Small tables with named rows and columns. After each table, cells are looked up by row and column.

Table lal
,nunot,nuge,vetisut,kadinuv,numek,nuf
lar,0.67,0.68,0.81,0.74,0.77,0.68
vateve,0.72,0.86,0.36,0.74,0.47,0.74
sem,0.60,0.84,0.45,0.74,0.49,0.71
gidob,0.64,0.20,0.63,0.74,0.31,0.28
tid,0.65,0.76,0.68,0.74,0.60,0.23
pepu,0.30,0.14,0.46,0.74,0.49,0.85
veta,0.54,0.51,0.10,0.74,0.49,0.48
kefo,0.14,0.65,0.34,0.74,0.61,0.28
nofuz,0.34,0.37,0.10,0.74,0.49,0.44
togib,0.17,0.45,0.38,0.74,0.49,0.83

vateve, numek: 0.47
nofuz, numek: 0.49
pepu, vetisut: 0.46
tid, nunot: 0.65
togib, nuge: 0.45
gidob, nuf: 0.28
togib, numek: 0.49
vateve, nunot: 0.72
veta, vetisut: 0.10
lar, nuge: 0.68
lar, nunot: 0.67
nofuz, vetisut: 0.10
kefo, nuf: 0.28
pepu, nuf: 0.85

Table somu
columns: bominod, vas, nimi, sinofi, gegas, losiv
kod: [136, 150, 145, 139, 149, 149]
runi: [201, 179, 164, 174, 162, 154]
vuz: [65, 154, 117, 113, 164, 35]
ded: [152, 164, 132, 174, 153, 149]
zifazo: [142, 153, 148, 142, 151, 148]
sak: [169, 169, 137, 179, 165, 148]

nimi of zifazo = 148
gegas of zifazo = 151
bominod of sak = 169
losiv of vuz = 35
bominod of ded = 152
gegas of runi = 162
sinofi of runi = 174
vas of vuz = 154
nimi of kod = 145
vas of kod = 150
nimi of sak = 137
losiv of kod = 149
losiv of zifazo = 148
sinofi of vuz = 113
vas of zifazo = 153

ger =
         zutimu     gav     nuz
dobele    54.28  -90.08   51.71
sibe      -9.70   56.15  -80.73
rupozaf  -73.53  -43.90    2.30
ralak    -47.12   45.22   61.68
rar       59.84    8.48  -20.31
salud    -80.89  -92.03   53.98
vifaf     65.17   33.54  -55.88
lurarin   24.71   12.59   36.18
zimuse    -2.85  -55.53  -87.50
ranunuz  -20.13  -25.15  -92.18
gigid     -9.94  -92.58  -85.76

nuz of ranunuz = -92.18
nuz of gigid = -85.76
nuz of sibe = -80.73
zutimu of ranunuz = -20.13
zutimu of salud = -80.89
nuz of ralak = 61.68
zutimu of dobele = 54.28
gav of rupozaf = -43.90
nuz of salud = 53.98
zutimu of sibe = -9.70
nuz of rar = -20.31
zutimu of lurarin = 24.71

misego =
fields: solib, nekupef
sumibav: [3626, 4593]
lanetuf: [7197, 6962]
fip: [5559, 7326]
dape: [5520, 6191]
ror: [6565, 7301]
favu: [3873, 6014]
kilopem: [5572, 6676]
peg: [5909, 5967]
robodag: [5591, 4440]
lek: [5994, 8325]
dogovif: [2304, 6876]

What is the nekupef of fip in misego?
7326
What is the solib of peg in misego?
5909
What is the solib of ror in misego?
6565
What is the nekupef of dogovif in misego?
6876
What is the solib of robodag in misego?
5591
What is the solib of favu in misego?
3873
What is the solib of lek in misego?
5994
Which row has the largest solib? lanetuf

Table zad
         fufed  totoza  zigi  dab  pareraf  dom  liguv  nafizit
kufa       202     163    53   85      200   70    125      165
tev        227      92   163  123       52   42     54      181
pifigo     156      75    50   93      224   62     47      172
keginat     65      57   150   49      225  151    225      106
tegir      142     105    92   73      183  125    150      205
mov         57      48    64  217      206  133     55      195
pimelo     127     190   160   77      118   59     84       64
nemefu      39     170   167  152       69   69     92      203
sutar      101      65   193  212       97  189     88      144

zigi of keginat = 150
pareraf of nemefu = 69
nafizit of nemefu = 203
nafizit of mov = 195
fufed of pifigo = 156
dom of keginat = 151
totoza of pimelo = 190
pareraf of pimelo = 118
pareraf of mov = 206
pareraf of keginat = 225

kefem =
           sape  vuzepa
lus      66.208  72.594
vuke     57.925  12.305
silor    72.411  65.483
mir      72.182  92.737
toz      30.412  53.498
fim      54.344  29.121
nebefu   70.997  47.534
vug      57.249  43.966
nase     84.575  63.805
bafore   41.131  44.409
ganibaf  50.922  67.173
nuba     90.072  66.101
tisudu   69.231  79.074

nuba, sape -> 90.072
silor, vuzepa -> 65.483
mir, vuzepa -> 92.737
fim, sape -> 54.344
nase, vuzepa -> 63.805
tisudu, vuzepa -> 79.074
silor, sape -> 72.411
bafore, sape -> 41.131
vuke, sape -> 57.925
nebefu, sape -> 70.997
toz, vuzepa -> 53.498
ganibaf, sape -> 50.922

bidu
             dab      fet    metep      sim   kemebo    zefad    gimez     doso  lomegug      mep
paramer   65.919   62.814  -89.635   11.840   -3.946  -10.676  -31.929  -16.468    5.022  -12.266
gami      26.902   85.350  -18.005   -5.484  -15.449   -8.934  -37.118  -46.897   -7.067   -3.255
vizifa    65.804   -0.463  -77.799  -59.764  -50.124   -5.637   -1.466   -7.325  -26.233  -12.911
sep       18.291  -23.994   -7.296   67.657   80.188   12.470  -49.265   12.843   -0.871   -9.883
kiz      -58.889  -30.453   36.912  -29.076  -36.591   -0.244   14.069  -43.249  -13.004    2.231
gon       68.995   46.622  -32.305  -15.151  -40.456   -3.238   21.315   43.005  -11.468  -22.788
tes        9.702  -56.166   37.062  -13.864   14.729  -13.353   28.236   -8.688    2.459  -24.770
gafi      67.523  -49.130   -2.577   57.080   41.657   -2.412  -26.250   22.393   18.457  -14.983
sebe     -33.891  -45.024    1.929   14.497    4.313    8.035   10.261  -29.292    5.039   -8.825
ketapa    30.283  -65.794   61.692  -75.211  -52.006   -4.159   39.788    4.736   -3.252   -4.277
sofopar  -48.229   47.809   -6.423  -12.135  -11.361  -17.571  -30.243   -8.000   -3.619   14.594
buk       45.434  -78.037   18.024  -27.537  -25.875   -5.362   37.210   40.012    0.160  -11.416

paramer, gimez => -31.929
sebe, dab => -33.891
sebe, mep => -8.825
tes, fet => -56.166
sofopar, sim => -12.135
sep, kemebo => 80.188
gafi, kemebo => 41.657
vizifa, mep => -12.911
ketapa, kemebo => -52.006
paramer, doso => -16.468
sofopar, fet => 47.809
tes, doso => -8.688

topo =
|  | fotu | zilunu | tar | nafo | rezonin |
|---|---|---|---|---|---|
| fofupuz | 94 | 117 | 198 | 175 | 160 |
| mub | 181 | 150 | 105 | 119 | 151 |
| feke | 177 | 172 | 102 | 153 | 131 |
| napel | 113 | 135 | 115 | 85 | 52 |
| difitu | 75 | 107 | 196 | 177 | 137 |
| zike | 215 | 126 | 161 | 138 | 151 |
| dolir | 154 | 151 | 96 | 141 | 170 |
| padu | 212 | 141 | 153 | 174 | 217 |

fotu of dolir is 154
rezonin of zike is 151
fotu of fofupuz is 94
zilunu of fofupuz is 117
rezonin of difitu is 137
tar of feke is 102
fotu of padu is 212
nafo of padu is 174
rezonin of padu is 217
zilunu of napel is 135
fotu of napel is 113
fotu of mub is 181
tar of difitu is 196
rezonin of napel is 52
nafo of dolir is 141
nafo of fofupuz is 175
zilunu of mub is 150
Which row has the largest tar? fofupuz

ked =
,beki,vul,dud,bovunir,las
fitak,45995,46382,65972,46794,46510
mefof,56188,47348,38343,54098,53896
siz,89721,46824,46223,51192,34506
vetaze,68073,44099,66220,39327,9986
raku,50988,44206,56526,40132,68656
vef,49449,51955,53698,33320,61448
rasu,44746,59015,49887,49453,47083
sepum,45657,20095,28386,41936,61942
kif,65993,33969,40562,44602,30771
bidim,48099,31842,66452,42246,71464
goputi,34664,44928,56484,53875,17815
kos,26394,40785,26211,44856,31961
nazafuz,60124,46999,63338,44859,64580
buf,65802,56017,66256,45982,17423

What is the dud of goputi in ked? 56484
What is the las of buf in ked? 17423
What is the bovunir of vetaze in ked? 39327
What is the dud of kos in ked? 26211
What is the beki of buf in ked? 65802
What is the beki of kos in ked? 26394
What is the vul of goputi in ked? 44928
What is the bovunir of kif in ked? 44602
What is the beki of bidim in ked? 48099
What is the las of nazafuz in ked? 64580
What is the dud of buf in ked? 66256
What is the las of raku in ked? 68656
What is the dud of nazafuz in ked? 63338
What is the las of vetaze in ked? 9986
Row with the largest bovunir: mefof

nis =
|  | reso | div | napu | pof | kiga | repi | vuser | kul |
|---|---|---|---|---|---|---|---|---|
| zer | 311 | -5407 | 490 | 1309 | 3236 | -5822 | -1912 | -3941 |
| kagus | 518 | 1866 | 698 | -267 | -783 | -1362 | 319 | 6002 |
| dun | -223 | 3931 | 148 | -96 | -2143 | -6508 | 639 | 3489 |
| sugedi | -195 | 3921 | 247 | -410 | -831 | -1221 | 122 | 5486 |
| giv | -487 | -4119 | 338 | 170 | 2994 | -4066 | -1167 | -2019 |
| gimal | 56 | 413 | 724 | 879 | 610 | -8029 | -510 | -90 |
| lorer | 655 | 2566 | -153 | -6 | -3122 | -2254 | -122 | 4143 |
| reki | 595 | -3794 | 747 | 1256 | 2332 | -6203 | -1749 | -6042 |
| fisuni | 1070 | -3738 | 1076 | 964 | 1888 | -5780 | -1553 | -3800 |
| sevik | -543 | -1023 | 510 | -153 | 3085 | 5055 | -974 | 388 |
| pez | 478 | 3631 | 308 | -174 | -2845 | -6138 | -420 | -5371 |
| lep | 379 | -962 | 327 | 474 | -95 | -2563 | 166 | 5154 |

What is the kul of sevik in nis?
388
What is the napu of fisuni in nis?
1076
What is the vuser of pez in nis?
-420
What is the div of giv in nis?
-4119
What is the vuser of kagus in nis?
319
What is the reso of giv in nis?
-487
What is the repi of reki in nis?
-6203
What is the napu of zer in nis?
490
What is the div of lep in nis?
-962
What is the reso of sugedi in nis?
-195
What is the napu of dun in nis?
148

